A small network was trained on invented records. Each row is its activation on one of them, seen along a few directions.
Each row is followed by the record's values for the fields M, J, F, E, N, D, L, C.
The largest differences between rows may come from other fields.
Random noise pushes rows far along 14 fixed directions. That doesn't count. These rows show it; they differ only by the noise:
[  77 -204   -7  177  234  -64   74  -85 -173  -92 -104  121  295   94
  -71 -232 -116 -340   21 -244 -116  118  -68  143  -16  324  301  269
  -49]
[  29 -490 -252 -277   95 -145  148  -14   59   78   86 -140  109  -25
 -108  371   26 -187  113 -134  194   20 -242  -86  187  200 -162  153
 -158]
[ 216   73   30 -238  -50  119 -100 -253  133  228  116    2  -58  -38
  238  139  -84  -62  -71  111   49 -239  186 -640   63   -1  -97  176
  184]
[ 310 -310   77 -246  316  -31  248 -118  -89   -8  -99  -96  465  118
  -62  592  155 -344 -207  350  100 -164  -86 -321  117    3  430  476
  346]
[-211  -85  -85 -121   14  -37  154 -115   26    0   16 -144   -8  235
 -106   61  -27 -192 -202 -148  -67 -145 -216 -334  297  472 -278  249
  279]
[  -4  272 -239   39  -14 -194   20 -381   -8   54  -46  180   40  -26
  -15 -238 -142   -8  194  129 -322   45   41  106  139  -29 -341 -164
 -511]
[ 144 -141  -38  -52 -151  -11  288    9   -2  147  170   75   28   90
   35  465  238  -46   72  109   95  -24   94 -325  377  313   -7  262
   21]
[ -60 -278 -283  285   35 -188  198   67  -85   68  298   17  108  -68
  -48  209  103   80    5   88   43  110 -151    9  139  117  194   23
 -201]
[-192   80  241  298   94 -150 -215  -73 -215  125  147  118  356    9
 -108  -78  110  -91  425  338 -369 -132   24  295  275   60  231  269
 -229]
[  -4   28  162 -510   28  322 -498  297   54  124 -314  -60  -48 -271
  -64  303  137  339  514 -136  383   94  -89 -359 -161  149 -350  -97
   16]
[ -13 -649 -115  371 -172   75  167 -205   43   50  233 -209   38   33
  354  236  232 -271  174 -269  220 -117 -159  270  243 -368   45 -138
  -31]
[-432 -108 -188  -83  -86 -353  -90 -333   17  105  148   -9  149  -66
  -50  120   99  168  207  105 -107 -161 -416  150  236  -56 -168   41
 -229]
[-174  151  159 -383  -86 -277 -125  302  -19  125  125  180 -137   55
 -330  -91 -104  149  174 -157  -46   97   91  166    2  608   52  413
 -257]
[ 152 -162  184  -61  227   76   -9   24  -53 -124 -208   76  135  126
 -151   44   28 -237 -219  117   67 -145  165 -225  -84  121  177  -14
   60]
[ 357 -162  232 -114 -264  306 -203  308  -93  284   21   39 -252   34
  -23  322 -355 -272   91 -300   55  329  187 -177 -349   18 -149  238
 -371]
[  78  467  -75    3 -122 -117  193 -225 -182   13 -234  416  220   14
   -7   71  156  257  255  120 -212  279  -23  -20  161  319   62  224
 -172]

[ -24 -158  -36   91    1 -166  524   67   44 -173  -34  197 -136  335
  -48 -231  234 -154 -273 -272   33   16  143  303  239  385  164 -109
  155] | M: m1 / J: j1 / F: f2 / E: e1 / N: n1 / D: d1 / L: l2 / C: c2
[ -84  205  157  325 -293  -11   99  -59  -62  -21   69  236  -19  106
  148   65  322  271   21  191  -29   -5   68  236   32 -218  226 -168
  -40] | M: m1 / J: j2 / F: f1 / E: e1 / N: n1 / D: d2 / L: l2 / C: c1
[-121  -77  -66   19  -49 -219   85   14  -40   29  128   62  -18   81
 -141  153  -73   94 -195   17   -6  139 -200  294 -193 -132  220   81
 -146] | M: m1 / J: j2 / F: f1 / E: e1 / N: n1 / D: d2 / L: l1 / C: c2
[-115 -150  321 -313  -67  -62   48  228   21 -143 -162   13 -109  207
 -215  -97  101 -136  -36 -278   66  -65  122  396   37  165   54  126
   43] | M: m1 / J: j1 / F: f2 / E: e2 / N: n2 / D: d1 / L: l1 / C: c2
[ 116 -371 -492 -251  119 -371  363  191  196   54  387    6  -28 -271
  -42  335  292  392   13  166  516   75  -25   58  110   83  318 -100
 -181] | M: m1 / J: j2 / F: f1 / E: e1 / N: n2 / D: d1 / L: l1 / C: c2
[-283  199 -131 -151  108 -322  181  -61  227 -280   -3 -344 -285   95
 -183 -413 -111  -42 -303  118 -201 -289  121  358   54 -380 -322 -422
  -66] | M: m2 / J: j1 / F: f1 / E: e2 / N: n2 / D: d2 / L: l2 / C: c2
[-417 -181  369   83 -364    2  -45  256 -168   98  -47  177   32  142
 -212  583  487  260  238  220   19   61 -270  162  163 -117  -29 -110
  -95] | M: m1 / J: j1 / F: f1 / E: e2 / N: n1 / D: d1 / L: l1 / C: c2
[  84  -59  196  109 -564 -217  121  -32 -152   66  125  722 -154   54
   66   27  -10  157 -124 -254  -68  212  270   -3 -247  216  488  260
 -478] | M: m2 / J: j1 / F: f2 / E: e1 / N: n2 / D: d2 / L: l1 / C: c2
[  -6  201   61  145  -64   65 -116 -239 -135   77    1  -31  203  -31
   61  206 -129  -44  -68  249 -256  -67 -155 -308  -46 -104   -8  329
  105] | M: m2 / J: j2 / F: f1 / E: e1 / N: n2 / D: d2 / L: l2 / C: c1
[ 379  152   28   91  -83  251  105  411 -116  120    6   97 -201  141
  -74  111 -136  -89   89 -172   75  426  282   84  -98  347   -5   95
 -173] | M: m2 / J: j2 / F: f1 / E: e1 / N: n1 / D: d1 / L: l1 / C: c2
[ 153  -95  128   -7   68  220 -194  -38  -31  169  -34  -40   32  105
  -61  -70 -282 -463   74  -90 -192  -24   81 -215  -14  204 -262  179
  -59] | M: m1 / J: j2 / F: f1 / E: e1 / N: n2 / D: d1 / L: l2 / C: c2
[ -10   33   15  -60 -185   96 -124  -25  106   97   77 -154 -181   29
  156   44 -117   -7   -9  -97   76  -13   30  171 -101 -181  -94  -14
   32] | M: m2 / J: j2 / F: f1 / E: e2 / N: n2 / D: d1 / L: l2 / C: c2
[ 142 -220 -267  254  159  121  217   65  200  -72  338 -349 -196   -1
  193 -302  -95 -273 -197 -197  162 -178  243   30  135   59  -37 -181
  221] | M: m1 / J: j1 / F: f1 / E: e1 / N: n2 / D: d1 / L: l2 / C: c1
[  -3   89 -143 -461  253 -163  -63 -132  130   -9 -116  -50   69  -49
  -38 -224 -181   35  -41 -141   94   33 -188   30  -94  136  -59   95
  157] | M: m1 / J: j2 / F: f1 / E: e2 / N: n1 / D: d1 / L: l2 / C: c1
[  73   11  309  279 -133  149  238   56 -395  -33 -303  -26  190  427
 -364  724  -22 -368 -353  483 -352  237 -228  227 -113 -382   34  168
 -161] | M: m1 / J: j2 / F: f1 / E: e1 / N: n2 / D: d1 / L: l1 / C: c2
[ 231 -275   55  -83   35  -62  -21 -214  153  -55 -102  132  -77   25
   24 -248 -167 -280 -280  -80   33 -173  246  -27 -177 -315  -13 -359
 -251] | M: m1 / J: j2 / F: f2 / E: e2 / N: n2 / D: d1 / L: l2 / C: c1
[ 285  -39  -67  152 -228   10  287  -91  -23  -77  -54  351   31  -35
  266 -157   74   45   87 -460  171  214  188   78  -14  296  324  122
   11] | M: m2 / J: j1 / F: f1 / E: e2 / N: n2 / D: d1 / L: l2 / C: c1
[ -79 -213  123   57  259   44 -259  611  -64  136  225 -185  134 -186
  -94  146  175  206  224   93  290  102  -91   73 -111  105  478  128
  265] | M: m2 / J: j2 / F: f1 / E: e2 / N: n1 / D: d1 / L: l2 / C: c1
[-376  494   37  171 -257  -51  -98 -183 -159   97   -5   11   16  143
  129  -15  -53  379 -238   35 -215  142 -476  128 -184 -227  205  200
  394] | M: m2 / J: j2 / F: f1 / E: e2 / N: n1 / D: d1 / L: l1 / C: c2
[-200  -58   93  -21   86 -124 -316 -395  142   21   81  -23   68  -14
  241 -413   18  -33   59   12   48 -430  -44  270  -27 -388  175 -169
  114] | M: m2 / J: j2 / F: f1 / E: e1 / N: n1 / D: d1 / L: l1 / C: c2
[-202   30 -193   -1   82 -162  214 -430  211   29  194  -93  -59  142
   84 -273   18 -198 -149  194 -248 -388   31 -287  512  -13 -422 -191
  182] | M: m1 / J: j1 / F: f1 / E: e2 / N: n1 / D: d1 / L: l1 / C: c2
[  93 -258  149  101  266   85 -257 -136 -177 -124 -374  270  441  -55
 -157 -148 -119 -360  138    7 -160  -50  -27 -158 -129  189  110   33
 -235] | M: m2 / J: j1 / F: f2 / E: e1 / N: n2 / D: d1 / L: l2 / C: c2
[ 143 -372  176 -515  210  -59 -233  427   91 -256 -288  102 -226  -34
 -527  158 -126  -14 -293   54  352  -39  322   51 -556  -29   16 -435
 -531] | M: m2 / J: j2 / F: f2 / E: e1 / N: n2 / D: d2 / L: l1 / C: c2
[ -76  129  -27  159  145 -377   -3  214   -5  -62  377  -48   77 -252
  -82 -457   20  134  267   94 -218   -4  273  592   -8 -171  487  138
 -198] | M: m1 / J: j1 / F: f1 / E: e2 / N: n2 / D: d2 / L: l2 / C: c2
[ 104 -308   16 -160  -39   58 -131  211   98  165  282 -129  -59 -195
  110 -141  -77 -166  387 -501  207  -41  153  -34  155  389  -65  381
   55] | M: m1 / J: j1 / F: f1 / E: e2 / N: n2 / D: d1 / L: l2 / C: c1
[ 177  -36 -383   65  102  -34  259 -215   39   25   20   10  126  -62
  217   99   18   81  -81   40  140  153 -167 -150   60  -95   75  -59
  130] | M: m2 / J: j2 / F: f1 / E: e2 / N: n1 / D: d1 / L: l1 / C: c2
[-234 -425 -115   58 -197  -71 -215  105    0  215  337 -295  -86 -148
   14  544 -180  169  -72   12  207   79 -536   85 -301 -529  -52  -16
 -139] | M: m2 / J: j2 / F: f1 / E: e2 / N: n1 / D: d1 / L: l2 / C: c1
[  83 -418 -125  260  454   25  -34  290  -31   11  198 -135  115  -89
 -281  -46  -25 -264   67  239   55  -44  135  -38  134  174    1 -236
 -261] | M: m1 / J: j2 / F: f1 / E: e1 / N: n2 / D: d1 / L: l1 / C: c2
[ -26  -37  247  260 -135  221   54  226 -175 -169 -160  130    1  165
 -169  228  145    8 -450  107   11  -41   20 -301 -153  141  197  -41
  199] | M: m1 / J: j1 / F: f2 / E: e1 / N: n2 / D: d1 / L: l2 / C: c1
[ 399 -151  -91   -3  359  137  -10  285   -3   55  124  -51  144 -228
    0 -102 -106 -203  313  -84  108  195  302    0  -47  192  231  134
 -129] | M: m1 / J: j1 / F: f1 / E: e1 / N: n2 / D: d2 / L: l1 / C: c2
[ -58 -453  -70 -333  268 -191 -102  411   21  -61  149   49   52 -189
 -289   26  -33   84  -61 -226  431   -8  -36 -144 -156  624  407  267
    6] | M: m2 / J: j1 / F: f1 / E: e1 / N: n2 / D: d1 / L: l1 / C: c2
[-103  -77   82 -244  -24  -44  -91  100   84   -5  -91   92  -73 -112
 -113  -39  168  140  328  -20  109  -22  106   72   97   37 -216 -222
 -212] | M: m1 / J: j1 / F: f1 / E: e2 / N: n2 / D: d1 / L: l1 / C: c2
[ 213  483   -4 -290   11 -205  357   27  121  110  315  -42  -86  143
  -16  164   73  165 -244  482  -36 -131  341   19  205  112  366  417
  300] | M: m1 / J: j2 / F: f1 / E: e1 / N: n2 / D: d1 / L: l1 / C: c2
[ 123  286 -205  249  322   83  158  -21 -109  -30   -9   20  210  -68
  -14 -155  -28    5  -95  237 -191   88   40 -430  132  309    4  -17
  155] | M: m1 / J: j1 / F: f1 / E: e1 / N: n2 / D: d2 / L: l2 / C: c1
[   4  250  160 -189 -297  125    4  -20  -17 -130 -342  183 -144   79
   50  -93   90  123  280 -396  146  123  102  331  -16  218 -132   45
  -69] | M: m2 / J: j1 / F: f1 / E: e1 / N: n2 / D: d1 / L: l1 / C: c2
[ -41  -29 -130 -274  200  -19 -238 -357  103   11 -168  -26  261 -217
  150  189   79  218   -8  179  270 -213 -342 -294 -117 -171   46  -44
  280] | M: m2 / J: j2 / F: f1 / E: e1 / N: n1 / D: d1 / L: l2 / C: c1
[ 264  248   11  297 -128  207  368 -194   45  -96 -192  182 -124  186
  200 -103  226  -32 -128  195  -84    8  438 -125  206 -216 -207 -451
  -30] | M: m1 / J: j2 / F: f1 / E: e2 / N: n2 / D: d2 / L: l1 / C: c2
[-217 -105 -179   90  195 -146 -162 -147    4  -30  164   55  203 -184
  -53  -49   26  108  -22  245  -13 -251 -116 -325   77   73   59  -55
  -28] | M: m2 / J: j1 / F: f1 / E: e1 / N: n1 / D: d2 / L: l1 / C: c2
[-237   36 -314  -75 -172 -177  298 -133  241  -91  211  -42 -462  207
   18 -350 -119  115 -579 -301  111 -149    0  -35    2  225 -186 -273
  143] | M: m1 / J: j1 / F: f1 / E: e1 / N: n2 / D: d1 / L: l1 / C: c2
[-138  -90  178 -106 -568 -103  140 -441  -32  -65 -253  289 -156  331
  158 -146 -170 -234 -232 -746  -82  183 -251  398 -170   90   -3  303
  -16] | M: m1 / J: j2 / F: f1 / E: e2 / N: n2 / D: d1 / L: l2 / C: c1
[-232  412 -138  -97 -216 -227   34   -7  284   75  477  -78 -554   38
  101 -443 -147  321 -338    8  -18 -280  328 -114   73  138 -114  -60
   69] | M: m2 / J: j2 / F: f1 / E: e1 / N: n2 / D: d2 / L: l1 / C: c2

Which values does each new row have?
[ -49 -283  125  275 -233   27 -149 -294 -145  309  205  107  231    2
  155  269   34 -253  425    1 -155  -15 -213  105  267  -34  -55  246
 -273] | M: m1 / J: j2 / F: f1 / E: e1 / N: n2 / D: d1 / L: l2 / C: c1
[  26  -94  361 -632 -451  -56 -321  229  128  350  149   88 -280 -103
  -47  336   76  124  620 -167  180   44  175  199   44   34 -295  206
 -437] | M: m1 / J: j2 / F: f1 / E: e2 / N: n2 / D: d1 / L: l2 / C: c1
[ -98  661   85 -469  159  -65 -316  -70   61   75 -298   74   -1  -69
 -184 -153  -74  391   86  443 -147    1   -3  -20 -174 -224 -278 -184
  -26] | M: m1 / J: j2 / F: f1 / E: e2 / N: n1 / D: d1 / L: l1 / C: c2
[ 339 -224  222   56   88  127  -11  215  -87   14  -95  114   81   15
  -53  143   33 -237  131   75   45   91  258   87  -92   10  194  -17
 -218] | M: m2 / J: j2 / F: f2 / E: e1 / N: n2 / D: d1 / L: l2 / C: c1
[-162  382  -74   -1 -156   71 -247 -465   19  212 -155  142  184 -238
  388   -9  265  553  473  125    1   20 -292  -47   87 -372 -133 -189
  154] | M: m1 / J: j2 / F: f1 / E: e2 / N: n2 / D: d1 / L: l1 / C: c2
[-143  -69  121   68  151   86    6  -16   37 -265 -291  -14   83   58
 -111 -160  319  -39   90  -44   94 -215   66   73  177  152  -99 -264
  153] | M: m1 / J: j2 / F: f1 / E: e1 / N: n2 / D: d2 / L: l2 / C: c2
[ 130  -72 -230  327   22  194   56 -204  -26  107  216 -286  134 -118
  425   29  -92 -107   46  -94  -15   35 -215 -146   66 -255  159  225
  344] | M: m2 / J: j2 / F: f2 / E: e1 / N: n2 / D: d1 / L: l1 / C: c2
[-100  -24   98 -444 -224 -242   38  -85  133  310  148  136 -147  154
 -134  395   60   92   16  274  -43  -83  -50 -113  175  -80 -262   57
 -176] | M: m1 / J: j2 / F: f1 / E: e2 / N: n1 / D: d1 / L: l1 / C: c2
[  81 -150  317 -255 -132  227 -255 -362   81   29 -291   78  100  -41
  326  -40  138 -202  299 -223   57 -281   44 -116    4 -222 -143   13
  189] | M: m1 / J: j1 / F: f2 / E: e1 / N: n2 / D: d1 / L: l2 / C: c1
[-141   41 -112  177 -123  -11  124  -27   22   23   25  168 -111   67
  -16 -137  191  156   96  -44   23   50   10   17  227  250 -190 -277
 -132] | M: m1 / J: j2 / F: f1 / E: e1 / N: n2 / D: d1 / L: l1 / C: c2
[ 191 -127  248   86 -275  145 -168  -32 -222  -37 -249  248   63  -92
   63  242   22  -38   96  -40  -27  178  101  124 -317 -438  160  -33
 -334] | M: m2 / J: j1 / F: f2 / E: e2 / N: n2 / D: d1 / L: l1 / C: c2
[ -88 -293  126  -96  -23   73 -136  117  -89   47 -158  117   31   40
 -304  239  -90 -266  -21 -117  -69   66 -141 -360  -26  244 -324   70
 -212] | M: m1 / J: j1 / F: f1 / E: e1 / N: n1 / D: d2 / L: l2 / C: c2
[  87  218 -169  -31  -66  -64  247 -176  181  174  270   30  -41 -115
  296  157  230  310 -123  371   50 -205  109 -452  252 -123  156  -23
  335] | M: m1 / J: j1 / F: f2 / E: e1 / N: n2 / D: d1 / L: l2 / C: c2
[ -43 -176   40  -46 -181   68 -140  249 -101  489  360 -197   78 -103
   68  682   38  120  365  126  -13  255 -425  -14   45 -280   36  411
   17] | M: m1 / J: j2 / F: f2 / E: e1 / N: n1 / D: d1 / L: l1 / C: c2
[ 270  243  -38  -28    0  147  194 -262   64    7  -78  -97 -179  230
  258 -367 -291 -331 -172 -320 -168   -3  193  -48   42   83 -134  145
  278] | M: m2 / J: j2 / F: f2 / E: e1 / N: n2 / D: d1 / L: l1 / C: c2
[ 328  147  316  156  247  293  109  314 -253 -226 -476  104  229  111
 -189  -16  177 -244  259   42  -85  192  259  229   47  197   69   39
   45] | M: m1 / J: j1 / F: f2 / E: e1 / N: n1 / D: d1 / L: l2 / C: c1
[ 332  -37 -260  429  212   -7  298 -144  -76 -110   75   51  195   35
   30 -111    9 -279   43  309 -200   11  267   87  237   -1   60 -216
 -291] | M: m2 / J: j2 / F: f2 / E: e1 / N: n2 / D: d1 / L: l2 / C: c2
[ -90  349  -10  181    6  158  227  144  -73  -61  -49 -386   43   75
  138  205  235  153   58  142  -80  116 -262  372  161 -346   40   44
  495] | M: m1 / J: j1 / F: f2 / E: e1 / N: n1 / D: d1 / L: l2 / C: c1
[  21   71 -211  159  174   13   73 -201  -23   76  194 -352  308 -119
  183  245  152  -16  380  349 -137 -117 -170  162  424 -243   24  182
  196] | M: m2 / J: j2 / F: f2 / E: e1 / N: n2 / D: d1 / L: l1 / C: c2
[ 163  242  -72  326  163  188  -63  111 -131  241  256 -144  117  -97
  170  -28 -164  -20  138  196 -198  174   23 -351   83   39   92  294
  271] | M: m2 / J: j2 / F: f1 / E: e2 / N: n1 / D: d1 / L: l1 / C: c2
